Each row below holds a small network's activations on one record, seen along a few directions.
After each row come some of the record's fields: FUDOS, NIK, SOFU, RODO, BOLEB.
Not every record has every field; a missing one is written absent.
The largest differences between rows may come from other fields.
In the rows, 500 means zero.
Strong random noise was added to every row along 13 fixed directions; ignore it. To show where, here is one row again and again, with new noise each time:
[645 578 562 505 682 549 618 523 665 616 588 508 622 459 508 477 490 576
 550 551 470 614 453 265 493 435 498 614 395 504 428 414 648 587 439]
[396 496 616 524 574 417 356 472 427 389 519 370 446 522 363 679 541 518
 492 297 462 631 528 551 566 532 461 426 472 530 427 578 476 505 679]
[581 265 523 643 557 533 391 493 537 506 433 620 652 513 635 518 625 382
 529 446 709 610 487 667 533 499 361 345 664 410 570 322 189 488 576]
[686 616 508 654 229 439 582 665 487 451 668 650 348 306 459 423 466 534
 614 543 374 537 511 230 622 462 500 461 504 351 612 312 626 615 509]
[476 506 420 451 621 414 430 388 592 641 487 511 698 517 618 402 679 304
 610 681 583 572 493 340 552 316 544 472 510 470 449 479 424 565 281]
[263 300 440 321 542 435 244 478 425 485 436 489 557 694 645 420 549 482
 628 517 577 549 579 512 394 462 389 470 575 359 503 731 357 426 623]
[573 601 665 547 207 431 621 677 478 386 595 582 392 460 450 452 615 284
 462 760 306 386 578 645 417 388 381 379 386 486 567 508 404 524 599]
[386 441 639 440 446 316 357 674 620 317 586 646 529 576 634 318 660 382
 744 526 607 716 545 563 599 434 487 384 560 202 512 481 471 555 647]
[429 411 548 470 570 376 188 635 653 417 534 586 478 589 542 360 644 523
 731 567 500 467 463 253 729 346 473 478 583 183 592 465 448 682 496]
[506 460 360 590 587 704 458 193 230 841 395 435 654 438 458 690 560 422
 329 656 397 673 558 168 384 463 193 371 393 756 575 491 353 459 459]
[622 497 347 327 641 266 654 472 487 482 523 272 261 432 388 545 293 535
 645 223 239 448 115 436 538 532 586 607 439 530 357 731 582 514 776]
[517 417 657 544 442 697 376 624 482 537 483 615 658 502 586 488 458 613
 497 437 753 633 783 478 489 579 426 542 589 349 583 416 474 465 583]
[260 287 433 426 827 323 386 475 502 361 801 588 601 611 624 326 673 541
 712 403 440 644 584 471 459 658 530 338 536 482 454 425 738 574 689]
[656 527 413 570 170 489 506 675 581 460 492 569 277 524 513 438 372 542
 588 659 324 301 355 348 526 271 356 477 516 307 682 557 363 578 490]
[622 343 208 514 746 503 674 321 284 663 686 470 534 307 483 460 450 445
 508 333 308 400 458 369 516 760 557 363 524 760 565 347 671 561 694]

[483 468 535 404 608 404 314 419 175 679 535 584 584 213 416 420 776 346
 530 582 472 590 661 159 620 625 584 482 527 478 486 428 526 596 547]
FUDOS is fube, NIK is tipo, SOFU is suz, RODO is lifi, BOLEB is absent
[576 433 488 462 497 558 661 572 583 513 518 540 573 528 623 369 391 396
 536 454 584 516 503 734 504 537 533 409 510 496 573 467 503 483 655]
FUDOS is fube, NIK is fef, SOFU is absent, RODO is absent, BOLEB is absent
[644 357 573 483 652 416 531 540 655 522 411 499 454 571 572 530 507 539
 621 510 417 628 166 457 400 361 284 601 469 365 414 524 285 486 625]
FUDOS is kap, NIK is tipo, SOFU is suz, RODO is befo, BOLEB is absent
[350 601 543 547 246 436 358 465 288 476 471 539 537 419 507 550 576 482
 461 539 663 657 797 451 430 491 555 515 567 441 432 541 486 374 296]
FUDOS is fube, NIK is fef, SOFU is absent, RODO is absent, BOLEB is pez
[437 427 444 485 406 277 613 573 447 383 690 693 492 482 679 308 608 536
 635 649 474 511 566 535 193 556 551 564 543 431 357 456 617 403 427]
FUDOS is kap, NIK is fef, SOFU is absent, RODO is absent, BOLEB is absent
[360 534 529 600 573 594 379 400 569 489 457 446 560 692 432 668 580 506
 359 653 420 519 519 517 444 337 323 345 408 648 517 555 357 546 367]
FUDOS is kap, NIK is fef, SOFU is absent, RODO is absent, BOLEB is besak
[395 542 442 652 563 543 567 422 469 401 714 556 612 420 508 480 514 402
 530 236 620 757 646 650 755 737 658 148 557 650 605 223 767 572 627]
FUDOS is kap, NIK is fef, SOFU is absent, RODO is absent, BOLEB is pez
[356 704 651 572 288 473 386 628 598 200 548 347 315 577 291 645 430 536
 393 357 491 256 673 831 693 430 711 405 497 544 512 637 575 574 449]
FUDOS is fube, NIK is fef, SOFU is absent, RODO is absent, BOLEB is besak
[646 554 688 700 554 437 340 549 517 483 522 580 442 303 371 647 533 781
 598 245 622 838 459  91 700 493 516 656 542 293 412 237 592 578 424]
FUDOS is kap, NIK is saz, SOFU is absent, RODO is absent, BOLEB is absent
[480 618 612 348 354 716 531 694 699 520 391 496 545 635 511 344 404 241
 463 702 523 251 625 721 738 374 498 343 436 435 783 623 423 632 636]
FUDOS is kap, NIK is fef, SOFU is absent, RODO is absent, BOLEB is besak
[423 371 302 511 571 496 523 406 339 537 731 578 605 484 556 398 567 474
 494 579 368 389 670 467 393 543 519 223 518 649 621 464 592 610 524]
FUDOS is kap, NIK is tipo, SOFU is suz, RODO is lifi, BOLEB is absent
[362 594 620 421 512 480 607 477 571 458 479 420 582 612 523 476 602 203
 478 590 543 667 531 791 496 456 447 344 354 596 462 593 463 432 617]
FUDOS is kap, NIK is fef, SOFU is absent, RODO is absent, BOLEB is pez
[499 440 450 716 489 361 425 565 483 285 790 645 415 407 421 507 616 669
 538 422 341 407 544 462 549 533 584 273 585 483 547 312 623 696 474]
FUDOS is fube, NIK is tipo, SOFU is suz, RODO is lifi, BOLEB is absent
[480 369 521 526 619 774 424 564 620 518 522 584 680 665 597 434 405 702
 479 485 610 491 642 528 488 473 406 404 524 467 657 476 512 587 539]
FUDOS is fube, NIK is tipo, SOFU is suz, RODO is lifi, BOLEB is pez
[681 376 464 433 643 736 655 590 676 648 531 610 668 579 662 333 404 581
 494 627 527 305 538 535 361 469 475 559 489 498 626 436 526 556 492]
FUDOS is fube, NIK is saz, SOFU is absent, RODO is absent, BOLEB is absent
[594 655 550 405 412 494 594 478 436 616 385 407 529 331 485 528 380 449
 543 329 671 714 531 417 584 513 645 651 505 450 407 541 575 462 519]
FUDOS is fube, NIK is saz, SOFU is absent, RODO is absent, BOLEB is besak
[292 593 754 567 615 541 302 525 669 337 527 456 568 696 396 619 708 580
 402 616 484 563 639 571 560 386 409 420 376 555 455 521 534 591 415]
FUDOS is fube, NIK is tipo, SOFU is suz, RODO is lifi, BOLEB is besak
[503 434 562 505 609 392 379 491 375 476 513 450 388 482 369 586 634 531
 443 556 296 343 450 392 439 506 438 600 457 533 433 532 463 515 504]
FUDOS is fube, NIK is saz, SOFU is absent, RODO is absent, BOLEB is absent
[412 517 547 530 491 451 388 447 438 452 428 505 472 542 454 574 673 376
 394 604 453 459 460 651 474 497 446 420 480 589 452 550 329 471 453]
FUDOS is kap, NIK is fef, SOFU is absent, RODO is absent, BOLEB is pez
[461 342 483 420 527 501 432 553 617 467 387 564 576 684 667 437 519 485
 582 534 641 541 403 702 421 439 421 446 576 367 522 593 287 460 559]
FUDOS is kap, NIK is tipo, SOFU is suz, RODO is befo, BOLEB is pez
[747 328 307 664 532 686 794 391 490 618 453 571 637 375 632 524 419 333
 321 387 629 356 438 889 441 729 512 347 636 739 595 241 321 404 543]
FUDOS is kap, NIK is fef, SOFU is absent, RODO is absent, BOLEB is absent
[385 581 410 410 418 535 610 543 544 453 620 499 508 623 572 388 339 524
 575 492 404 617 552 535 457 453 455 312 409 486 614 654 690 536 662]
FUDOS is fube, NIK is tipo, SOFU is suz, RODO is lifi, BOLEB is pez
[453 386 460 439 627 424 445 382 321 537 443 413 400 493 429 598 579 481
 440 543 298 453 394 427 342 573 324 552 429 595 442 584 395 408 640]
FUDOS is fube, NIK is fef, SOFU is absent, RODO is absent, BOLEB is besak
[628 537 678 562 415 565 427 594 436 511 429 545 487 361 395 553 554 453
 449 481 537 469 568 447 660 449 467 502 517 403 573 392 372 579 537]
FUDOS is fube, NIK is saz, SOFU is absent, RODO is absent, BOLEB is pez
[503 460 262 579 353 347 641 361 441 452 528 618 480 458 635 500 529 481
 510 505 489 749 313 632 276 537 479 366 556 582 392 500 436 363 417]
FUDOS is fube, NIK is tipo, SOFU is suz, RODO is lifi, BOLEB is absent
[545 319 417 561 909 452 503 367 557 519 549 525 521 511 438 553 684 479
 474 497 271 536 181 479 541 595 394 349 454 660 499 336 461 628 635]
FUDOS is fube, NIK is tipo, SOFU is bufit, RODO is befo, BOLEB is besak
[344 490 449 500 410 505 415 569 639 409 583 553 588 689 665 345 547 481
 589 585 648 353 697 605 496 353 599 425 599 408 581 494 526 541 318]
FUDOS is kap, NIK is saz, SOFU is absent, RODO is absent, BOLEB is pez
[409 612 525 322 468 475 546 468 580 530 366 311 479 673 502 530 492 342
 479 688 397 415 426 587 381 259 423 534 350 553 451 805 369 430 471]
FUDOS is kap, NIK is fef, SOFU is absent, RODO is absent, BOLEB is pez
[545 505 689 505 355 626 542 634 487 447 484 555 479 523 478 528 475 550
 376 624 471 426 595 648 338 497 372 555 453 472 505 533 425 452 552]
FUDOS is fube, NIK is saz, SOFU is absent, RODO is absent, BOLEB is absent
[601 443 708 436 512 462 459 726 546 414 506 562 476 429 486 418 520 613
 507 440 621 328 586 583 525 636 626 793 592 310 417 442 514 484 516]
FUDOS is fube, NIK is tipo, SOFU is bufit, RODO is lifi, BOLEB is pez
[563 567 659 430 262 482 553 625 447 457 423 540 498 425 528 463 498 375
 485 560 647 458 593 686 436 508 557 610 528 393 412 567 398 391 491]
FUDOS is kap, NIK is saz, SOFU is absent, RODO is absent, BOLEB is pez
[452 694 414 506 220 513 555 515 519 480 535 449 447 547 514 476 398 539
 495 598 492 477 580 413 488 331 548 509 472 494 546 605 568 496 297]
FUDOS is kap, NIK is tipo, SOFU is bufit, RODO is lifi, BOLEB is pez
[585 591 416 562 521 398 565 517 686 459 575 458 543 436 543 399 509 355
 587 392 665 319 503 669 772 472 842 452 627 486 508 347 570 606 325]
FUDOS is fube, NIK is fef, SOFU is absent, RODO is absent, BOLEB is pez
[662 397 557 495 409 449 483 618 356 517 450 579 336 349 451 422 558 400
 585 545 377 390 418 337 583 552 341 537 541 327 609 388 369 517 719]
FUDOS is kap, NIK is saz, SOFU is absent, RODO is absent, BOLEB is pez
[726 588 563 693 313 582 721 565 554 418 516 538 341 464 402 684 375 621
 285 528 313 366 323 703 349 473 384 473 428 653 505 492 390 492 496]
FUDOS is kap, NIK is tipo, SOFU is suz, RODO is lifi, BOLEB is absent
[389 412 459 417 354 653 344 597 342 501 445 476 402 614 444 420 434 414
 421 578 380  99 683 588 593 531 400 356 549 482 796 608 408 553 715]
FUDOS is fube, NIK is saz, SOFU is absent, RODO is absent, BOLEB is pez
[516 485 545 364 622 484 447 477 480 593 378 528 593 436 552 441 596 455
 507 506 605 585 436 466 545 590 552 640 499 468 401 539 467 477 509]
FUDOS is kap, NIK is tipo, SOFU is suz, RODO is lifi, BOLEB is absent
[442 473 443 543 269 492 439 493 366 510 496 613 484 481 581 458 474 543
 576 556 552 686 600 344 401 475 450 492 560 393 551 506 476 432 452]
FUDOS is kap, NIK is tipo, SOFU is bufit, RODO is befo, BOLEB is besak
[648 394 539 523 571 569 586 605 467 495 544 604 476 388 485 446 455 546
 502 438 437 424 451 506 534 648 441 475 519 480 596 375 510 544 719]
FUDOS is kap, NIK is fef, SOFU is absent, RODO is absent, BOLEB is pez
[365 315 362 415 665 448 553 309 271 596 545 500 620 509 601 461 643 368
 451 560 472 533 564 635 199 707 467 483 508 712 387 511 479 329 548]
FUDOS is kap, NIK is fef, SOFU is absent, RODO is absent, BOLEB is absent
[446 426 413 363 642 417 523 522 548 475 550 440 481 584 585 433 344 655
 672 300 543 540 419 462 442 582 574 679 551 418 380 586 677 432 608]
FUDOS is kap, NIK is saz, SOFU is absent, RODO is absent, BOLEB is absent

Which values does each new row have?
[507 504 331 458 562 627 466 378 408 644 419 363 467 485 439 585 352 556
 471 361 453 478 466 345 612 514 486 457 505 567 602 567 523 534 564]
FUDOS is fube, NIK is saz, SOFU is absent, RODO is absent, BOLEB is pez
[559 689 406 390 233 654 584 435 423 702 247 420 577 376 512 507 339 190
 423 476 723 512 572 580 749 446 662 450 546 502 611 623 370 465 451]
FUDOS is kap, NIK is saz, SOFU is absent, RODO is absent, BOLEB is pez
[613 591 497 562 448 445 628 458 523 517 478 422 441 429 452 609 430 541
 433 511 458 446 426 493 374 415 529 638 474 573 371 546 477 436 335]
FUDOS is fube, NIK is fef, SOFU is absent, RODO is absent, BOLEB is besak
[356 504 454 416 360 358 217 451 480 479 274 403 439 560 518 492 574 282
 598 496 684 424 490 493 742 349 578 523 625 315 515 652 281 474 357]
FUDOS is kap, NIK is saz, SOFU is absent, RODO is absent, BOLEB is besak
[370 476 279 459 368 345 363 486 332 468 553 619 378 453 541 377 526 607
 594 542 420 454 534 285 483 580 612 490 596 444 490 527 623 495 359]
FUDOS is kap, NIK is fef, SOFU is absent, RODO is absent, BOLEB is absent
[440 455 403 573 305 317 311 554 492 357 576 711 414 481 567 348 750 432
 599 679 474 395 488 451 563 417 541 356 644 360 581 381 393 576 289]
FUDOS is kap, NIK is tipo, SOFU is suz, RODO is lifi, BOLEB is pez
[504 485 465 488 302 579 471 584 454 501 387 531 387 532 530 483 380 513
 488 540 493 425 497 500 519 495 427 507 539 434 613 579 412 466 562]
FUDOS is kap, NIK is fef, SOFU is absent, RODO is absent, BOLEB is besak
[439 241 391 616 626 388 303 391 473 508 421 596 479 581 586 495 682 458
 633 525 500 632 309 371 541 468 250 332 619 361 580 384 262 508 549]
FUDOS is kap, NIK is saz, SOFU is absent, RODO is absent, BOLEB is pez
[599 491 454 544 475 614 612 446 481 630 445 521 539 448 568 536 384 619
 469 490 580 639 476 348 333 549 416 664 483 524 444 442 527 377 435]
FUDOS is kap, NIK is fef, SOFU is absent, RODO is absent, BOLEB is besak
[764 434 508 460 752 378 784 476 583 614 504 452 464 374 496 501 475 448
 589 441 388 550 159 412 481 575 463 693 421 512 360 386 526 462 643]
FUDOS is kap, NIK is saz, SOFU is absent, RODO is absent, BOLEB is absent
[388 546 726 220 522 544 531 705 710 403 435 473 500 728 559 318 498 337
 555 664 481 411 484 762 526 449 452 499 384 368 524 731 483 528 720]
FUDOS is kap, NIK is saz, SOFU is absent, RODO is absent, BOLEB is pez
[471 501 630 447 666 623 405 552 573 552 494 486 577 584 459 505 497 692
 465 575 524 368 625 339 421 526 470 728 467 481 449 516 623 513 418]
FUDOS is kap, NIK is saz, SOFU is absent, RODO is absent, BOLEB is besak
[397 583 633 525 606 505 401 500 530 448 579 531 586 499 457 568 622 697
 444 552 539 522 626 394 384 561 594 692 479 528 297 457 689 485 251]
FUDOS is kap, NIK is saz, SOFU is absent, RODO is absent, BOLEB is absent
[506 362 548 563 745 486 281 454 481 502 454 524 550 464 457 575 619 566
 531 400 554 596 449 363 643 530 449 483 582 431 496 389 401 558 528]
FUDOS is fube, NIK is fef, SOFU is absent, RODO is absent, BOLEB is pez
[517 356 288 507 566 253 590 431 484 459 645 646 578 393 707 291 598 334
 691 431 632 568 468 623 473 577 698 417 686 476 418 363 525 474 448]
FUDOS is fube, NIK is fef, SOFU is absent, RODO is absent, BOLEB is besak
[532 567 730 594 622 412 466 533 639 383 455 397 525 485 373 663 598 462
 458 350 628 546 471 716 604 467 596 576 497 498 322 445 396 501 436]
FUDOS is kap, NIK is fef, SOFU is absent, RODO is absent, BOLEB is pez
[620 468 644 569 685 625 460 594 677 488 477 531 587 497 476 554 468 620
 483 369 580 583 470 495 660 583 454 537 535 430 553 330 548 585 607]
FUDOS is fube, NIK is tipo, SOFU is suz, RODO is lifi, BOLEB is besak
[673 499 734 693 580 636 494 483 454 561 478 558 614 398 361 682 658 436
 292 598 444 571 576 517 481 504 308 428 438 639 530 282 334 552 507]
FUDOS is fube, NIK is tipo, SOFU is suz, RODO is lifi, BOLEB is besak
[656 576 660 470 598 565 700 355 353 685 316 313 636 366 403 679 549 266
 271 506 579 579 514 684 372 549 487 625 384 722 299 548 337 343 530]
FUDOS is fube, NIK is saz, SOFU is absent, RODO is absent, BOLEB is pez
[701 561 618 575 543 376 718 673 707 387 669 587 385 453 448 414 586 521
 525 688 265 290 321 493 399 455 515 611 410 501 434 352 600 591 423]
FUDOS is kap, NIK is fef, SOFU is absent, RODO is absent, BOLEB is besak
